These are the activations of a small neural network, seen along a few directions. Each row is one input.
Each table varies a few parts of the input and shows all the possible inputs, shuffled.
Descriptions start from the smaller parts, as in this example, which fits no table here: ring(8) and (point or line(11) or (values(3) and line(4))).
Shared parts are said once, and a part with two or three values counts as separate values.

Other details of the inputs vary at random and push rows far along two fixed directions, the same in every table; ignore that.

A family of inputs:
R1: [-32   4  21   0  16 -26   4 -10  20 -20  33 -19   3  -2  32]
R2: [-10  -3  -1 -10   2   2  17  -3  -1  23  -4   8  -1  -9   6]
R3: [ -8  -6   6  10  -3  -1  -3 -11 -15  18  -5   2   1 -11   5]
R4: [ -3   0   3  -4  -4   5  -1  -2 -18  26 -14   9   4  -6  -6]
R5: [-29  25  37 -11  18 -18  -6  -1  10 -21  24 -13  -2   5  19]
R6: [ 25 -14 -28  -1  -7  26   5  -6  -5  26 -18   6  -1  -5 -11]
R7: [ -2 -12 -12  -1 -11 -13  18 -13  -5  15 -14   9  -1   6   1]
R8: [ 27  -6 -16   3 -15  22 -10  -5 -17  26 -24   3  -3  -5 -18]
R9: [ -9   5  43  -6   3 -18   9 -13   2  -1  13 -15  -5   4  40]
R10: [ 11  21 -14   2  26   8 -26  14  34 -49  30 -24   9  19  -7]
R11: [  4  19  -3   0  10  10 -28  20  32 -42  20   6  14   1 -22]
R12: [ 17  -7 -20   8  -9   4  -2  -7 -19  21 -30  21  -5   7 -29]
R13: [  2  18 -11  -1  25   1 -16  29  26 -57  25 -24   9  15  -8]
R14: [ 22  19 -34  18   7  21 -26  21   9 -33   5   7   0  25 -51]
R15: [-14   3  28  -6  -6 -14  13  -3  -7  22   0   4  -2  -7  19]
R16: [-17  -2  12 -13  -1 -20  20  -7   0  21  -1  -1   6 -10  25]
R17: [-12  13  33  -4  11 -16   2  14   7 -32  19 -18  -4   8  22]
R18: [ 13  -8   8  -3  -2   3  -1 -16 -15  23 -15   0  -3  -4   3]
R19: [  4  -7   7  -5 -12   1   7   1 -21  13 -21  -3  -5 -10   2]
R20: [  9 -12 -29  -4 -11  13   4   6  -5  31 -15  11   8 -10 -21]
R21: [  7   5 -39  15  17  26 -28  21  23 -27  21  -3   3   6 -32]
R22: [ -4 -11 -11 -10  -6   7  12   0  -4  30 -11  11   0  -9  -3]
R23: [  1  -1  15  -5  -2  -4  -3   9  12 -31   3  -1   7  -8   5]
R24: [-7  1 10 13 -5 -5 -2  0 -1  7  9 -1 -3 -8  9]
R25: [-12 -15  -6   5  -7  -1   8  -8   0  19   0  -1   1 -11   9]
R26: [-34  18  41   3  30 -28 -11 -10  15 -33  37 -19  -4   3  27]
R27: [ -3  -9 -14   9  -4  -4   4  -4   2  15  -1  -1   5 -14   7]
R28: [ -6   0  -6   0  -2 -19  13  -9   4  -2  -6   4   1  10   8]
R29: [ 11  -2   5  -1  -2   9  -7 -11 -14  14 -11  -3   1   1   3]
R30: [ 21  20 -30  14   6  16 -27  24  11 -36  12  10  -4  27 -39]
R31: [ -9   1  13   2  -3 -14   8 -16 -15   6 -13   9  -4  11   6]
R32: [ -1  -1   2   2 -13  -8   7 -14 -16  15 -21  12  -9   6  -3]
R33: [-7  4 17 -8 -8 -7  7  2 -9 17  5  9 -3 -7 12]
R34: [-17  -5   6 -12  -1  -5  14  -3   3  18   0   1   3  -4  12]
R35: [ 18 -18 -27  -3  -8  22  13   9 -13  18 -24   7  -1  -9 -16]
R36: [ 19   7 -30  21   3  25 -38  20  28 -38  14   8  13  -6 -39]
R37: [-18  -8  20 -15   6 -15  21  -2   0  -6   3 -11  -4  -2  30]
R38: [  9  16  -5   2  24   9 -26  24   9 -44  12 -13   0  12 -26]
R39: [ 21  -6 -21  13 -20   8   3   2 -16  22 -26  22  -5   8 -24]
R40: [ 10   8 -25   0  17  12 -18  29  19 -45  16 -17   8  13 -24]
R41: [ -1   8  17  -5   3  -6  -1  17  -1 -25  15  -9  -5   4  12]
R42: [ 25  -6 -10   4 -15  18  -2  -5 -15  23 -15   3  -1  -5 -13]
R43: [-13  -2  20 -12   8 -11   9 -15  12  -5  13 -19   0   6  31]
R44: [-20  10  32  -9   2 -15  10  -5  -5   6  11  -3   0  -6  16]
R45: [  4 -10  26  -8 -14  -8   6 -20   4   4  -6   3   5 -14  27]
R46: [ 16  15 -43  10  17  22 -17  18  21 -35   8   8  -2  27 -42]
R47: [  0  -7   0  13 -13   3   2  -6 -14  23  -3   5  -2 -16  -4]
R48: [-13  -1  27  -3 -10 -27  12 -18   9 -14  -3  13   1   1  22]
R49: [ 15 -10  -9   1 -10  14   0   8 -26  15 -27   4   2  -7 -15]
R50: [ -9  19 -15  11  31  12 -22  15  34 -46  39 -12   0  10 -11]
R51: [  4 -20 -12  -7 -12   6  17   5 -12  17 -20  -1   2  -7   0]
R52: [  0 -13 -17  -1 -11  -3  17 -11  -7  19 -20  16  -7   7  -4]
R53: [-29  11  43 -14  15 -26   6 -12  -2   3  11  -5  -3  -2  25]
R54: [ 16 -11 -23  16 -20  16  -7   5 -16  27  -7  15  -4 -16 -16]
R55: [-31   7  37   1   5 -24   3 -18  -1  -2  16 -12  -7  -9  33]
R56: [ -1   0  17  -4  -3  -4   9   7 -12  -6  -1  -8  -2  -4   5]
R57: [ 10 -15 -33   4 -16   9   9  -4  -7  21 -26  17  -1   9 -21]
R58: [ -8   6  40 -10   0 -19   8 -13  -1  -3  18 -12  -8   2  42]
R59: [ 11 -16 -12  -6  -7  12   9 -11  -4  25 -13   1  -2  -4   5]
R60: [ 26 -18 -30  -1 -13  18   1  -5  -5  26 -18   1   6  -5 -13]
Each input here is: values(5) and (point or line(5) or line(6)).
- Changing only the values(5) part turns R21 into R59. The same change can be made to R36. Which row results? => R45
- Changing only the values(5) part turns R3 into R29. The same change can be made to R50. Which row results? => R6
- Which other rows agree with R32 in the values(5) part? List them by row number. => R7, R12, R14, R28, R30, R31, R39, R46, R48, R52, R57
- Which other rows does R35 become when the line(5) part takes its other values? List them by row number. => R13, R37, R40, R51
- Which other rows does R16 become when the line(5) part takes its other values? List them by row number. => R2, R20, R22, R34
- Which other rows does R4 become when the line(6) part takes its other values? List them by row number. => R5, R15, R33, R44, R53

A family of inputs:
R61: [  3   8 -15  -7  12   1 -12   1  24 -24  13  -2   5  19  -6]
R62: [-17  -1  10 -21  14 -10  18  -3   4   2  -3   0   2   2  15]
R63: [ 23 -14 -48   0   5  32  -3  20 -10  11 -20   0   1   0 -34]
R64: [ -7  10   0  -9   8  -1   1   3  23 -17  10  -6   6  20   5]
R65: [  0  -6 -25   8 -10   6   5   9   7   0  -7   5   3   9 -12]
R66: [ -2 -31  14 -15 -25 -19  30 -23 -15  32 -22   5   0 -17  38]
R67: [  2   2  -8 -10  18   7  -4  23  14 -34   7 -10   6   1  -6]
R68: [ -9   9  18   0   5 -16  -1  -7 -14   5   0 -16  -2  -1  17]
R69: [ -3   0  32  -5  -6  -8   2  -6  -7 -10  -4  -1  -5  -2  16]
R70: [ -9   4   9  -7  16   6  -8  17  12 -20  17  -9   6 -14   5]
R71: [ 23 -22 -15   9 -21  15   5 -11 -10  33 -22  14   6 -29  -4]
R72: [  2   9   0  -2   6  10 -12  19  17 -24  21 -11   7  -8 -11]
R73: [-22  -1  17  -8  19  -4   6   0  -1   4  15 -16  -3 -10  23]
R74: [ -1 -18  10  -5 -17  -5   7 -13  -4  22  -3   4   3 -22  24]
R75: [ 30  -3 -30  11  -9  35 -17   7 -18   7 -22   8 -10   7 -38]
R76: [ 13  -5 -43  14 -12  25  -9  18  -3  16  -6  14   3 -11 -44]
R77: [-15  12   5 -11  23   4  -8   8  15 -10  18  -2   4  -2   0]
R78: [  4   1  -9  13  -7   5  -8   3 -11  -3  -7  13  -2   6 -23]
R79: [  5   1 -18   0  14   4 -12   4  15 -25  16 -16  -1  18  -1]
R80: [  4   7  20   1   5  -7 -14  10   6 -25   8  -8   3   4  -1]
R81: [ 27 -11 -47   8 -11  32  -6  15  -2  13 -18  -2   3  10 -30]
R82: [ -9   8   3   5   9   8 -10   6  15  -9  23 -19   1   5   9]
R83: [  4   5 -13  -4  -1  14  -5   6   6  13   3   5   5  -5 -21]
R84: [  8  18   3   3   7  -1 -22  17   5 -29   6 -11   8   0  -9]
R85: [  5  -3 -14 -13  -5   4  13   0   1  13 -12   5   3   4 -12]
R86: [-10  10  11  10   8 -15 -11   6   5 -21  12  -1  -2  11  -7]
R87: [ 30   0 -27   7  -7  22 -20  10  -7  16 -22  17   4   7 -46]
R88: [ -5  14   2  12   7   1 -16   8   6 -31  10   4  -7  15 -17]
R89: [-32  -9  25  -1  -6 -30  15 -23   2  14  14   2  -4 -12  40]
R90: [  6   4  -7  -2   2   8  -6  18  22 -32  10 -12   8  10  -2]
R91: [  7  -8 -27  14   0   1   5  -5   7  -5  -8   9   1   2 -12]
R92: [ -6 -22  15   3 -11 -11  25 -35 -17  48 -13  -1  -5 -24  36]
R93: [ 21 -11 -23   7 -20  29  -9  15   1  18 -12   6   9 -15 -19]
R94: [  6 -15  -2 -12 -14  -2  20   3  -5  10 -14  -2   4 -11   3]
R95: [ 20 -18 -25   0 -13   8  15 -19  -6  35 -33  19   3  -6  -9]
R96: [ -4  19  17  -5   9   1 -12  -5   7 -24   6   4  -8  16  -4]
R97: [ -2  11  14   3  12   1 -12  -1  -3 -22  13 -13  -4  15   0]
R98: [ 15  -5 -13   9 -20   0  16   6 -25  30 -16  25 -12  -4  -8]
R99: [ -4   9 -12  20  14   1 -14   0  22 -23  22   1   2  -2  -9]
R100: [ -2 -18  -1   0 -11   0   6 -18 -12  35  -3  -2  -4 -14  19]
R101: [ -3  13   4   4  17  -1 -10 -11  24 -13  19  -1   4   0   3]
R102: [ -3   2  28  -4  -4 -16   1  -2  -9  -6  -1  -5   6  -6  16]
R103: [-21   4  47 -14  -2 -24  15 -26  -8  10  -4   4  -8   4  31]
R104: [  6  25  12  -6  11  -5  -2  10   7 -15  17   5  -7  17   3]
R105: [ -5   3  45 -12  -8 -27  26  -4 -13   6   5   1 -10  -7  44]
R106: [ 10  -5 -40   6  -6  13   1  17   2  -3  -8   7   3   5 -36]
R107: [-15  -3  50 -12 -11 -20  16 -19 -12  -3  -6  -1 -10  -7  38]
R108: [ -9   9   3  -1  14   4  -6   7   9 -11  25 -20  -1  -1   1]
R109: [  9  11  10   2   5   7 -19  12   4 -35   9  -4   4   8 -12]
R110: [ 32 -17 -32   8 -11  18   1   1   1   3 -23   8   7  -9 -18]
R111: [-27   2  15   5  -3 -13   7  -3  11   2  17  -2   1  -3  21]
R112: [-20   7  21  -7   2  -7   4  -8  15   7  14  -3   4   1  22]
R113: [ 16  -1 -10   8  -3  19 -12   2 -15   4 -12   0  -8   8 -20]
R114: [-19   0  40  -5   2 -28  14 -19 -20  13   1 -15  -3  -2  36]
R115: [-11  14   8  10   9 -15 -10   6   1 -22  12  -1   3   9  -5]
R116: [  2   2  -6   5  18  -3   0  -8  15 -24  12 -17  -2  11   9]
R117: [ -9   8  28  -8   2 -11   3 -15  -5   1  -1   5  -1   8   9]
R118: [  0  -3  -9  10 -15  -9   2  -3 -22  26 -23  12   0 -11  -9]
R119: [ -4  20  14  -3  13  -8 -13   1   5 -17  10  -2   6  13  -4]
R120: [  1 -21  -2  -8 -22  -1  13 -25 -13  56 -19  19   1 -19  13]
R121: [ -5   5  -3  -7  14  -2   5   7   9 -20  15 -22  -2  12   2]
R122: [  8  18   8   2  13  -2  -2  12  -2 -16  21 -10 -13  15   8]
R123: [ -7 -12 -21  -2   2   1  14   9  -6   7 -14   9   0  -4  -9]
R124: [  7 -21   9   2 -19  -5  14 -16 -34  50 -30   3  -6 -10   7]
R125: [  2 -22 -24   3 -18  -5  13  -9  -7  22 -17  15  -1  -2   0]
R126: [  2  26   0  -1  14  -3 -22   8   8 -19   7  -4   6  11 -15]
R127: [-12  14  11   7   5  -5  -8   1   3 -29   9   5 -11  12  -4]
R128: [-17 -18  -4   0  -8  -2  17  -3 -16  37 -14  14  -2 -24   5]
- What do these inputs look like to the network? => values(4) and (point or line(6) or (values(2) and line(5)))
- Changing only the values(4) part turns R108 into R76. The same change can be made to R92. Which row results? => R99
- Changing only the values(4) part turns R67 into R123. The same change can be made to R80. Which row results? => R86
- Which other rows does R73 become when the values(4) part takes its other values? List them by row number. => R70, R77, R128
- Which other rows does R96 become when the values(4) part takes its other values? List them by row number. => R75, R107, R127
- A walk changes only the line(5) part. It starts at R123 and steps to R106. List the rest of the walk in order. => R65, R125, R91
- Which other rows does R120 become when the values(2) part takes its other values? List them by row number. => R61

A family of inputs:
R129: [ 23 -24 -43  -3  -9  15  24  10 -24  24 -29  -5 -10  14 -10]
R130: [ 15  22  15   0  10  11 -28   9  18 -44  26 -14   8   9   6]
R131: [ -3 -22 -16  10  -5   6   2 -26  -2  36  -3  -1   5 -18   3]
R132: [-27 -15  26   5   1 -27  21 -36   6  26   9   1  -3 -19  49]
R133: [  2   6 -32  17  13  16 -28  -1  28 -15  20  -9   3  -1 -16]
R134: [ 17  -4 -34  -9  -6  17  16  -2 -26  46 -31  12 -10  20 -24]
R135: [ 16  -9 -39  -1  13  32 -13  28  10 -16   8 -23  12  -8 -28]
R136: [-33   1  46  -1  -4 -25  13 -15 -24  27   4 -11 -11 -24  37]
R137: [ -2  -9  54 -11  -3 -16  14 -25 -10  17  -3  -9  -3 -18  52]
R138: [  9  18 -25  -4   7  24 -12  21  17 -18   2  18   3  16 -44]
R139: [ 28   7  -3   2  14  29 -35   8   7 -23  12 -22   9   1 -19]
R140: [-26 -23  25 -19  -4 -34  40 -13 -12   2 -23  -7   0  -2  40]
R141: [ 16  -8  17  -7 -12   9  -3 -15 -13  22 -15 -10  -1 -18  17]
R142: [-19  24  11 -15  23  -2 -16  17  30 -31  33  -1   2  16  -4]
R143: [ 14  14  13   0  12   1 -24   1  11 -50  -4  -8   4  24 -10]
R144: [ 16  -4 -15  20 -27   8  -3  13 -28  34 -23  20   0 -13 -31]
R145: [  7   9 -28  22   3   4 -20   3  31 -21  18   4   8  11 -21]
R146: [-31  14  20   7  16 -22  -5 -17  33 -32  44 -10   4   5  37]
R147: [  3 -19  -8  -6 -18  -7  27   9  -4  16 -14  -2   7 -12  10]
R148: [ 13 -31 -26  -7 -25  13  17  15 -10  27 -21   8   2 -17  -4]
R149: [-25   3  25 -11  29 -16  11  13  25 -38  34 -29   3  -5  38]
R150: [  0  -7  -3  13 -16  -4   2  -2 -35  20 -37  19  -5  -2 -23]
R151: [ -9  -1  -1 -16   0   8   7  -5  -5  39 -10   3   1 -14   1]
R152: [-13  19  15  10  10  -5 -26  23   5 -31  30  -2  -6   6  -9]
R153: [-33  26  42   5  16 -21 -11   7   3 -32  39 -12  -3   0  26]
R154: [  5  -1 -11  -8 -15   5  13   3  -5  40 -22  21   7  -5 -15]
R155: [  0 -13 -14   8 -12 -17  12 -27   0  15 -13  21   0  -3   3]
R156: [ 19  12  12  -3   3   9 -30  11  17 -37  19  -8   1  11  -2]
R157: [-36  21  35 -22  36 -12  -3  -4  21 -17  38 -24   7   4  21]
R158: [-34  -2  35 -24   3 -33  30 -24 -10  19 -21  10   0   7  27]
R159: [ -3   4 -15  -6  18  13  -8  25  22 -32  20 -30   5  -5  -1]
R160: [-22  12   8   8  25 -25   6 -23  19 -28  31 -20 -14  37  29]
R161: [ 34 -13   1   1 -31  17   5  -9 -16  19 -32  18  -2  -6 -12]
R162: [  9  19 -29  -4  11  30 -22  24  16  -8  10  10  11   7 -34]
R163: [ 24  -6  17  -1 -24  -2   4 -10  -9  17 -18   4   4  -6   8]
R164: [ 19  -5  21  -9 -16 -13   8 -19 -14   4 -22   9  -2  -2  12]
R165: [ 35  15 -12   4  11  18 -19   5  -2 -29   2 -18 -10  38 -16]
R166: [ 13  19 -30  -8  13  12 -16  19  12 -19  -3  17   5  18 -45]
R167: [ 16   1 -39   2   5  28 -13  36  17 -30  13  -9  12  -1 -21]
R168: [ 22 -27 -36  -7 -20   5  22  10 -17  18 -36  16   3 -12 -16]
R169: [ -8  24  11  16   6  -1 -16  19   4 -39  19   5  -8  10 -21]
R170: [-24 -18  31 -17 -12 -28  48 -10  -3   3  -6  -3  -5 -11  44]
R171: [-31  -6  44  -1  -1 -21  12 -17 -30  30   6 -12  -4 -24  30]
R172: [ 18  -7 -18  13 -24   2   1   4 -38  29 -34  30  -6 -11 -34]
R173: [ 16 -13 -16  19 -15  19  -7  11 -33  44 -23  18  -4 -26 -25]
R174: [-33  -8  34   2 -10 -35  31 -40  11   7   8   9  -7  -4  45]
R175: [ 12 -23 -35  15 -24  12  -5 -11   3  32 -12  23   1 -10 -15]
R176: [ -8  27   5  13  23  -8 -12  13 -10 -31  21 -17 -19  34  -8]
R177: [ 11  14 -27  -2  21  29 -21  24  16  -1   8   7   7   2 -36]
R178: [-13 -16  -6   9  -8 -18  11 -31  -1  10 -20  14   2   5   9]
- Changing only one part turns R173 into R177. The same change can be made to R152. Which row results? => R142
- What do these inputs look like to the network? => values(5) and (point or line(9))
- A walk changes only the line(9) part. It starts at R178 and steps to R155. List the rest of the walk in order. => R174, R145, R175, R146, R132, R133, R131
- A walk changes only the line(9) part. It starts at R143 and steps to R164. List the rest of the walk in order. => R161, R163, R156, R130, R137, R141, R139
- Which other rows does R134 become when the values(5) part takes its other values? List them by row number. => R129, R160, R165, R176
- Which other rows agree with R135 in the values(5) part? List them by row number. => R129, R140, R147, R148, R149, R159, R167, R168, R170
